Each row below holds a small network's activations on one record, seen along a few directions.
After each row come some of the record's fields: SEREM, LAZU, DOLA, ZUKO, PAB, RAPA.
Not every record has every field; a missing one is written absent.
The largest differences between rows may come from other fields.
In the rows, zero is written as 500.
Random noise pushes rows far along 10 fixed directions. That doesn't count. These rows show it; they differ only by the noise:
[469 540 511 509 282 428 392 419 508 390 635 526 533 409 404 310 352 572 340 634 575 452 696 523]
[540 579 567 555 594 641 465 504 461 432 238 488 611 856 406 522 490 411 445 582 834 615 487 408]
[373 439 335 495 240 567 468 542 572 389 559 466 597 541 454 677 475 325 341 503 588 596 704 263]
[339 586 536 676 346 481 489 486 644 379 497 514 445 679 437 520 490 375 375 274 618 679 653 295]
[582 410 319 295 396 497 533 622 288 501 470 316 429 358 503 504 311 672 584 600 524 364 382 516]
[390 600 592 577 500 529 628 550 605 499 594 669 674 696 427 626 668 416 559 432 497 663 607 309]
[484 619 727 541 570 673 595 532 200 431 170 437 300 670 561 328 532 666 529 446 631 384 460 469]
[714 495 386 320 694 578 420 601 206 621 388 293 452 581 473 579 467 661 629 647 680 425 304 553]
[352 459 788 579 418 398 439 378 571 316 462 600 432 417 367 406 589 537 529 617 633 433 846 648]
[641 484 371 422 585 358 356 488 508 545 655 327 333 425 500 575 311 583 580 475 544 515 459 543]
[498 689 418 501 311 538 652 592 546 433 699 410 557 448 643 440 384 572 421 454 289 492 493 418]
[490 583 592 527 429 525 514 381 639 344 721 542 482 388 687 483 347 459 399 580 329 451 778 442]

[503 285 327 415 349 415 516 593 575 352 320 229 496 394 471 564 423 421 526 550 617 487 439 785]
<SEREM:tal LAZU:faki DOLA:gufup ZUKO:nofoz PAB:fito RAPA:nibif>
[565 601 585 578 572 318 534 496 576 487 483 464 475 586 371 324 419 653 586 442 604 536 348 797]
<SEREM:tal LAZU:riti DOLA:megun ZUKO:nofoz PAB:fito RAPA:nibif>
[413 407 410 500 418 593 668 582 416 448 313 502 450 648 594 563 399 361 505 282 486 565 421 242]
<SEREM:sigib LAZU:zav DOLA:gufup ZUKO:absent PAB:fito RAPA:absent>
[545 582 519 532 647 429 585 530 506 653 452 775 687 753 344 383 457 514 612 398 597 689 210 341]
<SEREM:sigib LAZU:riti DOLA:gufup ZUKO:absent PAB:ratu RAPA:absent>
[358 421 653 618 549 169 458 451 715 514 598 653 411 477 268 478 625 498 686 256 575 646 573 576]
<SEREM:tal LAZU:bagut DOLA:gufup ZUKO:absent PAB:fito RAPA:absent>
[441 343 741 542 746 438 370 355 339 553 370 715 319 632 359 481 647 494 647 442 696 468 652 495]
<SEREM:tal LAZU:vub DOLA:gufup ZUKO:absent PAB:fito RAPA:absent>
[519 604 579 566 582 485 525 518 492 567 563 549 437 595 475 529 517 581 580 413 465 511 483 453]
<SEREM:sigib LAZU:vub DOLA:megun ZUKO:absent PAB:miguv RAPA:absent>
[586 544 518 503 582 553 385 429 559 470 558 473 570 506 587 563 454 443 419 692 520 517 594 523]
<SEREM:sodo LAZU:daz DOLA:bosol ZUKO:absent PAB:ratu RAPA:absent>
[576 614 532 506 602 548 451 600 481 535 326 312 523 588 390 524 625 599 587 606 681 483 344 659]
<SEREM:sodo LAZU:vub DOLA:absent ZUKO:absent PAB:ratu RAPA:absent>
[508 582 568 599 487 660 473 476 581 405 293 418 652 650 503 494 700 330 326 602 622 561 531 664]
<SEREM:sigib LAZU:faki DOLA:gufup ZUKO:nofoz PAB:ratu RAPA:nibif>
[633 493 475 447 675 466 508 521 358 646 379 503 537 712 297 515 442 612 640 576 727 529 269 529]
<SEREM:sodo LAZU:zav DOLA:megun ZUKO:kosaf PAB:zeru RAPA:niluf>
[627 394 372 330 564 568 534 572 358 527 504 530 613 474 571 543 360 505 584 608 456 482 372 357]
<SEREM:sigib LAZU:bagut DOLA:gufup ZUKO:absent PAB:fito RAPA:absent>
[481 422 450 442 517 494 583 485 585 546 685 533 413 414 583 762 475 459 618 476 316 467 601 393]
<SEREM:sigib LAZU:zav DOLA:megun ZUKO:absent PAB:ratu RAPA:absent>
[611 536 579 517 649 299 506 470 713 513 436 574 567 574 363 411 332 540 688 527 630 613 327 658]
<SEREM:sigib LAZU:faki DOLA:absent ZUKO:absent PAB:miguv RAPA:absent>
[416 452 495 426 369 644 593 527 450 448 505 597 594 416 604 547 516 454 455 584 395 432 596 348]
<SEREM:sigib LAZU:riti DOLA:absent ZUKO:absent PAB:ratu RAPA:absent>
[491 424 369 500 386 510 471 572 612 364 343 263 538 434 504 568 493 375 456 518 547 531 453 646]
<SEREM:sodo LAZU:vub DOLA:gufup ZUKO:sif PAB:fito RAPA:roro>
[622 572 538 479 653 391 539 492 600 541 613 605 692 621 378 490 379 564 624 657 546 553 426 576]
<SEREM:sodo LAZU:vub DOLA:megun ZUKO:absent PAB:fito RAPA:absent>
[561 572 462 472 524 590 580 574 602 404 408 248 469 474 672 680 517 474 518 561 452 425 446 654]
<SEREM:sigib LAZU:riti DOLA:megun ZUKO:absent PAB:ratu RAPA:absent>
[513 578 550 465 466 655 712 508 267 575 546 798 691 632 579 230 373 556 457 488 348 494 403 194]
<SEREM:sigib LAZU:zav DOLA:gufup ZUKO:absent PAB:fito RAPA:absent>
[495 479 542 505 584 343 640 491 610 574 576 748 658 585 350 467 475 523 682 502 469 595 424 473]
<SEREM:sigib LAZU:zav DOLA:gufup ZUKO:absent PAB:fito RAPA:absent>
[490 609 461 471 298 608 387 533 407 387 585 213 471 234 638 445 611 589 323 695 420 312 680 677]
<SEREM:sodo LAZU:daz DOLA:absent ZUKO:absent PAB:fito RAPA:absent>
[516 281 396 460 520 487 276 428 501 428 347 450 448 631 377 601 293 336 440 542 849 586 600 387]
<SEREM:sigib LAZU:vub DOLA:absent ZUKO:absent PAB:fito RAPA:absent>
[456 536 728 587 601 611 424 330 532 413 438 619 373 454 663 502 509 369 441 503 467 458 715 363]
<SEREM:sodo LAZU:daz DOLA:gufup ZUKO:absent PAB:miguv RAPA:absent>
[455 398 549 495 427 484 451 452 497 346 332 482 425 555 399 471 277 484 483 569 728 466 610 463]
<SEREM:sodo LAZU:vub DOLA:megun ZUKO:absent PAB:fito RAPA:absent>
[383 498 559 551 384 586 683 574 479 311 283 430 391 512 684 431 428 498 478 374 438 444 501 467]
<SEREM:tal LAZU:riti DOLA:absent ZUKO:absent PAB:fito RAPA:absent>
[620 414 438 343 716 566 555 547 446 551 555 451 517 546 628 777 469 465 650 574 447 460 477 467]
<SEREM:tal LAZU:bagut DOLA:megun ZUKO:absent PAB:fito RAPA:absent>
[379 378 597 535 378 502 533 432 625 353 352 538 422 322 536 494 451 430 495 488 437 428 643 519]
<SEREM:sigib LAZU:vub DOLA:gufup ZUKO:sif PAB:miguv RAPA:kof>
[481 525 433 516 433 545 438 509 339 578 433 473 458 478 506 425 525 514 371 428 496 502 430 418]
<SEREM:sodo LAZU:daz DOLA:bosol ZUKO:sif PAB:miguv RAPA:nogu>
[450 540 420 479 358 549 601 574 283 560 460 521 534 564 439 295 513 591 398 383 457 434 367 481]
<SEREM:tal LAZU:vub DOLA:gufup ZUKO:sif PAB:fito RAPA:roro>
[448 566 545 475 431 455 697 613 555 465 502 592 686 507 455 401 475 572 616 500 463 555 359 497]
<SEREM:sodo LAZU:riti DOLA:absent ZUKO:absent PAB:zeru RAPA:absent>
[509 276 370 445 521 520 554 526 465 453 316 501 519 651 521 561 260 350 506 423 608 596 409 396]
<SEREM:tal LAZU:vub DOLA:bosol ZUKO:sif PAB:fito RAPA:nibif>
[459 404 340 522 308 326 344 442 763 417 637 413 403 232 437 598 346 394 421 424 480 545 583 462]
<SEREM:sodo LAZU:bagut DOLA:gufup ZUKO:sif PAB:miguv RAPA:niluf>
[398 383 479 507 338 505 610 541 556 338 365 409 454 383 579 489 522 405 480 450 437 454 559 614]
<SEREM:tal LAZU:faki DOLA:gufup ZUKO:nofoz PAB:fito RAPA:nibif>

Here are new rows. What are their fields?
[474 640 442 534 313 428 674 598 614 471 558 498 724 582 353 401 448 588 501 557 503 533 407 592]
<SEREM:sigib LAZU:zav DOLA:megun ZUKO:absent PAB:fito RAPA:absent>
[588 718 332 510 494 481 483 628 563 638 697 343 612 450 535 531 612 547 480 472 364 576 290 524]
<SEREM:sodo LAZU:daz DOLA:gufup ZUKO:absent PAB:ratu RAPA:absent>
[568 511 599 523 758 432 539 420 721 492 656 655 540 614 599 622 331 371 647 451 414 652 546 363]
<SEREM:sodo LAZU:vub DOLA:absent ZUKO:absent PAB:fito RAPA:absent>
[364 292 423 512 380 386 430 511 491 452 494 424 303 471 467 561 414 435 493 271 577 555 616 423]
<SEREM:tal LAZU:vub DOLA:bosol ZUKO:absent PAB:fito RAPA:absent>
[435 320 504 510 472 449 368 433 630 347 412 403 397 447 452 639 463 393 497 593 661 464 734 609]
<SEREM:tal LAZU:vub DOLA:absent ZUKO:absent PAB:fito RAPA:absent>
[588 440 291 376 455 395 609 577 525 621 660 672 763 528 354 475 273 533 599 495 454 628 220 320]
<SEREM:sigib LAZU:bagut DOLA:gufup ZUKO:sif PAB:zeru RAPA:niluf>
[346 483 285 480 212 249 761 757 590 576 781 537 593 474 316 545 483 624 666 208 307 632 341 377]
<SEREM:sigib LAZU:vub DOLA:megun ZUKO:absent PAB:fito RAPA:absent>
[409 391 324 327 170 531 660 575 423 515 706 600 588 221 521 571 425 572 485 606 253 341 606 342]
<SEREM:sigib LAZU:faki DOLA:megun ZUKO:absent PAB:miguv RAPA:absent>
[325 435 625 489 338 393 803 579 593 389 442 636 388 344 501 482 342 589 714 329 332 459 454 376]
<SEREM:sodo LAZU:bagut DOLA:megun ZUKO:absent PAB:ratu RAPA:absent>
[388 485 641 548 349 409 479 485 738 274 515 535 654 382 426 447 499 426 489 641 562 544 715 602]
<SEREM:sodo LAZU:bagut DOLA:absent ZUKO:absent PAB:fito RAPA:absent>
[513 330 276 395 474 422 449 620 503 535 559 343 519 484 461 668 507 439 572 447 544 561 449 514]
<SEREM:tal LAZU:vub DOLA:gufup ZUKO:absent PAB:fito RAPA:absent>
[429 388 568 443 390 468 636 507 439 404 422 657 501 418 494 349 325 533 576 458 463 457 480 368]
<SEREM:sigib LAZU:bagut DOLA:gufup ZUKO:absent PAB:fito RAPA:absent>
[395 365 431 470 455 559 615 634 373 493 294 378 340 499 509 640 603 511 619 349 514 437 438 438]
<SEREM:tal LAZU:vub DOLA:gufup ZUKO:absent PAB:fito RAPA:absent>
[505 529 621 560 587 474 492 458 554 405 403 466 368 539 537 440 369 511 545 459 551 501 523 502]
<SEREM:sodo LAZU:vub DOLA:absent ZUKO:absent PAB:fito RAPA:absent>
[594 410 451 449 606 262 381 428 550 572 566 543 364 376 482 413 185 542 603 437 534 566 383 487]
<SEREM:sodo LAZU:daz DOLA:bosol ZUKO:absent PAB:miguv RAPA:absent>
[577 608 485 516 638 477 388 480 468 615 675 448 339 496 547 586 541 567 490 417 427 505 477 414]
<SEREM:sodo LAZU:bagut DOLA:megun ZUKO:absent PAB:ratu RAPA:absent>
